Each row below holds a small network's activations on one input, seen along a few directions.
In each table, some parts of the input vary, and every possible input appears once, in random order.
A made-up example of a description, with smaller parts first: one of 2 separate values, together with either a single point or one of 9 places around a ring or (one of 6 places along a line, together with one of 8 places around a ring).
Shared parts are said once, and a part with two or three values counts as separate values.

Other details of the inputs shift rows strongly along two fixed directions, in all tables alike. That doesn't count.

Table:
x1: [ 15   4   5 -15   3   7  -2   4 -16  18   3   8  10]
x2: [-17   7  15  31  11  37 -22  -5  15 -43 -21   9 -20]
x3: [ 13  26 -25  18  12 -18 -29   6  22  10 -21  33  22]
x4: [  1 -20   2 -33 -18 -11  46   0 -25  25  11 -43  13]
x5: [ 18  -2 -25   3  -9 -13   7  10   7  29   1 -28  10]
x6: [ -2 -16  21 -30 -31   6  51  -6 -43  19  23 -21 -22]
x7: [ -3 -30  21 -32 -20  -2  52  10 -31  11  17 -33 -18]
x8: [ 18  21 -35  10 -15 -16   3   2  17  37 -27 -11  31]
x9: [-16   2   9  31  -2  11 -16   2  19 -40 -17  22 -47]
x10: [-12 -18  17  -7   7  17  11   2 -14 -23   5 -23 -27]
x11: [-30  -6  38   1  -4  36  17 -19 -22 -38   6   2 -31]
x12: [ 16  21 -21  23  17   2 -38  -3  22  12 -14  19  36]
x13: [  9  15 -18   7 -14  -5  12  -5   9  28 -18 -17  38]
x14: [-18   7  20  20  22  16 -28   0  10 -45 -12  41  -8]
x15: [-15  25 -27  54  22   6 -52 -13  42 -39 -21  15 -11]
x16: [  1 -13   5 -30 -15   5  40  -5 -31  25  11 -45  23]
x17: [ 21   5 -20   2 -20  -5   7   8   2  32  -8 -19  11]
x18: [  6  27 -35  31  -6 -12 -20  -7  31   8 -29  11  12]
x19: [ 19  18 -26   3 -14  -2   3   1   4  35 -16 -18  23]
x20: [  5  19 -23  13 -17 -12   9 -14  12  27 -14  -9  40]
x21: [ -1  14   6   7  13   6 -34   1  21 -15  -5  40  -6]
x22: [  2   6   5  10   9   0 -37   7  21 -15   0  39 -16]
x23: [-12 -12  24 -31   5   5   2  -5 -14  -8  21   6   6]
x24: [-23 -23  31   0  -3  11  19   3  -9 -40  11  -2 -54]
x25: [-22 -11  47 -19   8  30  -1  -7 -14 -33  16  26 -14]
x26: [-15 -23  22 -34 -14   9  50  -4 -38   4  10 -38   5]
x27: [ -3  -2   3 -14  11 -13   5   0 -11   0   7   6  23]
x28: [ 25  10 -24  -4   0 -34 -18  11  23  37  14   9  28]
x29: [ -5  -4   4  20  37  12 -49   7  18 -38  -3  21 -22]
x30: [ 16 -18   4 -37  -9 -29  38  12 -27  35  25  -7  17]
x31: [-21 -24  37 -26  14  13  -5   1 -14 -36  25  15 -30]
x32: [-11 -17  44 -14   5  11  10  12 -22 -34  10  28 -40]
x33: [ -9  -2  21 -21 -19  16  36 -12 -35   3  11 -13 -20]
x34: [ 29  -7 -15  -9   3 -18  -4  13   1  36  16  -6  20]
x35: [ 21   7 -19  -9  11 -12 -10  -1  -1  31   6 -10  45]
x36: [ 12  14 -46  14  -4 -29  -5 -12  15  33   1 -23  27]
x37: [  4  17 -39  12  -5 -26   0 -11  19  26 -12 -18  40]
x38: [ -4  -3 -21   6  -2 -19   6  -8   9   4  -3 -16   6]
x39: [-21 -20  30  -1  -1  17  15  -2 -17 -36  20  -5 -58]
x40: [ -9   6 -15  33  35 -11 -53   7  33 -41 -14  36 -11]
x41: [  6  -3  -1  -1 -19  -2  16   8  -3  10 -10 -11  -9]
x42: [ 13   3   5  18  17  11 -34  13  15 -13  -5  29 -20]
Description of these inputs: one of 6 places around a ring, together with either one of 3 separate values or one of 4 places along a line.
Question: Changing only the place on the ring of 6 turns x34 into x29. The same change can be made to x28. Which row results?
Answer: x31
Question: Which other rows does x39 become when the place on the ring of 6 takes its other values? List them by row number.
Answer: x6, x11, x15, x33, x36
Question: Which other rows does x23 become when the choice among 3 separate values takes its other values? List them by row number.
Answer: x27, x35
Question: Which other rows does x36 become when the place on the line of 4 takes its other values? List them by row number.
Answer: x4, x10, x38

Table:
x43: [-16 -18  30 -13  12  12   1   4 -14 -29  12   7 -17]
x44: [ 14  16 -34  22  -9 -18 -13   3  22  21 -13  -2   8]
x45: [-13  13  -3  32   4  15 -21  -1  22 -32 -27  19 -18]
x46: [ -5  -6   4   2   5  10  -1  -4  -5  -5   1 -16  -5]
x47: [ 16  10 -15  -1 -14   0  10  -4  -1  28 -11 -13  25]
x48: [ -8  10   3  -3   7  -2  -8 -13   0  -2  10  13  17]
x49: [ -5  -1   8  16   4  22 -14   0   4 -18  -9   4 -23]
x50: [  9  -8   9 -18  -6  -9  16   8 -15  15  17   3  -8]
x51: [ 15   8 -19   1  14 -10 -21   4  12  16  -5   2  32]
x52: [  2   1  18 -34 -15   0  27 -13 -33  23  19   4  17]
x53: [ -2  -1   0   4  13 -10 -14   7  13 -10   4  11   1]
x54: [ 17   5 -31   1  -5 -19   0   0  10  33   3 -25  24]
x55: [  1  13 -32  33   9 -16 -27  -1  34  -3 -14  -2  -1]
x56: [-11 -10  25  10   3  28 -11   5   0 -41   0   8 -52]
x57: [-11  -4  -4  -1  -7  -8  17  -6  -2  -3  -3 -14  -1]
x58: [ 17  -3 -16 -13  -2 -30  10   5  -5  31  17 -10  22]
x59: [  7  10 -13  19   9  -8 -28  11  25  -5  -9  28  -1]
x60: [ -1 -11   9 -24 -10   8  36  -8 -25  15   9 -30  16]
x61: [  5   5   4   5   5   1 -17   7   9  -4  -4  20  -1]
x62: [-27 -11  23  -2   0  19  16  -6 -13 -33  -2  -6 -20]
x63: [  7  -8  18 -19   2  11   3   6 -17   1   4   8   0]
x64: [-11 -10  16 -17 -21   4  39  -3 -22   3   3 -11 -13]
Question: Describe the family of inputs behind these rows.
Answer: one of 2 separate values, together with either a single point or one of 4 places along a line or one of 6 places around a ring
Question: Changing only the choice among 2 separate values turns x53 into x59. The same change can be made to x54. Which row results?
Answer: x56
Question: Which other rows does x56 become when the place on the ring of 6 takes its other values? List them by row number.
Answer: x44, x45, x47, x49, x64

Table:
x65: [-14   5  13  18  23  27 -28  -3  10 -39 -14  16  -9]
x66: [ -3 -11  -3  17  16   9 -19   4  13 -19  -3  -8 -17]
x67: [-19   2   3  19   0   0  -3  -5   7 -32  -7  14 -30]
x68: [ 11   7  -5 -22 -33  -1  41  -9 -26  43   1 -22  26]
x69: [ 19  -6  -7 -10  -7 -11   9  13  -4  24   2 -10   9]
x70: [ -5  -8   3  -8   0 -12   7   3  -1  -5   0   6   3]
x71: [ 33  19 -39  15 -10 -28  -8  13  25  45 -11  -3  22]
x72: [-25 -12  35 -11   5  37  15  -7 -23 -30   6 -11 -16]
x73: [ -3  17 -13  19  -4   9 -11 -12  14  -1 -19  -8   8]
x74: [  9  -3  -5 -28 -26 -28  42   1 -18  40  12 -13  23]
x75: [  6   7  -6  -4  14 -19 -24   1  11   3  14  29  14]
x76: [-10  17 -30  39   8 -13 -30  -9  37 -18 -15   5  -2]
x77: [  9  -5   8   1  17   3 -32  10   5 -10  12  29 -17]
x78: [ 10  14   2  -2  12   3 -27  -2   7  10   3  30  19]
x79: [-15 -22  28  -3  -3  21  17  -1 -19 -25  12 -17 -47]
x80: [  1   0 -15 -11   5 -22   4  -2   1  15   6 -12  30]
x81: [ 17   2 -21   2 -18 -12  13   4   0  30  -2 -15  -1]
x82: [ -6 -11  39 -29 -20  22  43  -2 -39  -1   6  -2 -12]
x83: [  1   9 -33  15   8 -24 -13  -6  22  10  -6 -12  31]
x84: [ -6  -7   8  16  25  14 -31  12  15 -35  -5   6 -28]
x85: [ -8 -17  39 -32 -11  23  37  -1 -37  -3   8  -3  -4]
Question: Changing only one part turns x74 into x82. The same change can be made to x80. Which row results?
Answer: x65
Question: Describe the family of inputs behind these rows.
Answer: one of 3 separate values, together with either a single point or one of 6 places around a ring
Question: Which other rows does x71 become when the place on the ring of 6 takes its other values? List them by row number.
Answer: x66, x69, x79, x81, x84
